A small network was shown many inputs. Here are its activations along a few directions, one row for each input.
In each table, some parts of the input vary, and every possible input appears once, in random order.
Descriptions start from the smaller parts, as in this example, which fits no table here: one of 8 places around a ring, together with either a single point or (one of 2 separate values, together with one of 4 places along a line) or one of 9 places along a line.
Shared parts are said once, and a part with two or three values counts as separate values.
In the rows, 128 means zero.

Other details of the inputs vary at random and push rows far along two fixed directions, the same in every table; ignore that.

Rows:
R1: [130 143 132 148 121 159 140 115 106 126 138 146  99 132]
R2: [125  81 154 143 141 131 115  91 145 139 137 118 134 159]
R3: [100  85 145 104 108 170  93 127 141 144 149  96 148 116]
R4: [ 75 175  71  76  96  95 134 191 111 127 139 147 168 175]
R5: [152 130 119 143 155  91 133 128 157 121  98 129 115 134]
R6: [103 186  79  75 150  82 114 103  67 116 137 148 121 104]
R7: [177 192 115 153 138 131 169 141 134 135 102 172  57 100]
R8: [137 131 101  93 119 115 119 159 129 149 135 138 134 120]
R9: [ 91  58 128  93 106 118  82  37  61 112 132  66 187 101]
R10: [138  97 180 170 133 168 114 106 141 124 124 112 119  90]
R11: [168  89 166 165 158 127 141  95 151 126 126 115 107 130]
R12: [ 68 123  84  56  83 125 102 190  86 130 169 116 207 157]
R13: [112  86 172 155 124 184 102 105 118 125 133  88 148 105]
R14: [122 115 136 138 121 143 128 138  89 112 140 122 158 134]
R15: [116 133  95 111 130  89 117 150 127 140 117 140 159 140]
R16: [173 122 160 165 148 125 160 131 140 112 121 142  90 106]
R17: [128  94 147 150 144 127 119  95 142 117 127 111 133 164]
R18: [112 132 113  92 104 153 127 129 132 147 159 147 114 151]
R19: [ 79 144 116 114 105 145 104 142 134 129 126 115 173 152]
R20: [138 149 129 149 124 143 148 129 121 126 134 150 102 127]
R21: [170 220  84 123 136  90 183 174 158 135  98 179  63 112]
R22: [108 175 115 117 106 143 133 156 138 137 124 134 137 123]
R23: [146  92 150 148 152 102 131 113 152 107 116 106 126 152]
R24: [155  87 156 145 151 113 140 131 139 116 129  99 146 130]
R25: [187 102 158 179 157 117 139 114 140 123 107 132  98  85]
R26: [118 186 124 123 118 140 141 139 170 154 111 157  85 129]
Each input here is: either one of 2 separate values or (one of 4 places along a line, together with one of 6 places along a line).
Start at R14 and move only the place on the line of 6, one step at a time. The first step leads to R16. Which rows follow, in order? -> R24, R23, R4, R12
Which other rows does R1 become when the place on the line of 6 takes its other values? List them by row number. -> R2, R11, R17, R18, R20
Which other rows belong to the same alternative as R6? List them by row number. -> R9

Rows:
R27: [130 117 130 128 136 118 124 122 121 123 128 123 135 129]
R28: [126 121 132 129 131 128 123 118 116 124 131 124 132 123]
R29: [107 199  81  97 103 120 147 157 112 129 128 160 114 134]
R30: [127 116 134 134 128 129 126 134 133 128 128 122 139 133]
R31: [128 117 134 133 128 128 125 135 135 127 128 123 139 131]
R32: [129 117 134 134 129 129 127 134 132 128 130 123 139 133]
R33: [127 118 135 135 125 142 125 131 126 128 134 125 134 130]
R34: [130 119 128 132 135 118 124 120 121 123 125 122 138 129]
R35: [126 120 136 135 125 141 125 131 127 129 131 124 136 129]
R36: [129 115 134 134 129 130 126 134 130 127 132 124 138 134]
R37: [127 118 129 125 127 128 122 118 119 128 131 124 131 121]
R38: [130 114 127 125 132 118 122 122 123 127 128 123 136 128]
R39: [124 120 137 135 124 142 124 131 129 129 129 122 135 128]
R40: [118 120 135 124 123 140 120 118 134 133 133 122 129 133]
R41: [130 117 129 127 133 119 126 121 123 123 128 120 135 131]
R42: [195 154 148 154 166 112 166 102 181 136 100 154  25 100]
R43: [106 198  79  93 104 119 142 161 113 133 128 159 118 129]
R44: [121 116 132 123 128 129 121 122 137 132 131 122 134 138]
R45: [124 119 136 133 124 141 122 131 130 128 130 122 136 126]
R46: [126 122 130 132 130 128 123 116 116 124 127 123 135 122]
Changing only one part turns R46 into R34. The same change can be made to R35. Which row results? -> R32
What do these inputs look like to the network? -> one of 2 separate values, together with either a single point or one of 4 places along a line or one of 5 places along a line
Which other rows does R31 become when the choice among 2 separate values takes its other values? List them by row number. -> R45
Which other rows does R42 become when the place on the line of 5 takes its other values? List them by row number. -> R27, R34, R38, R41
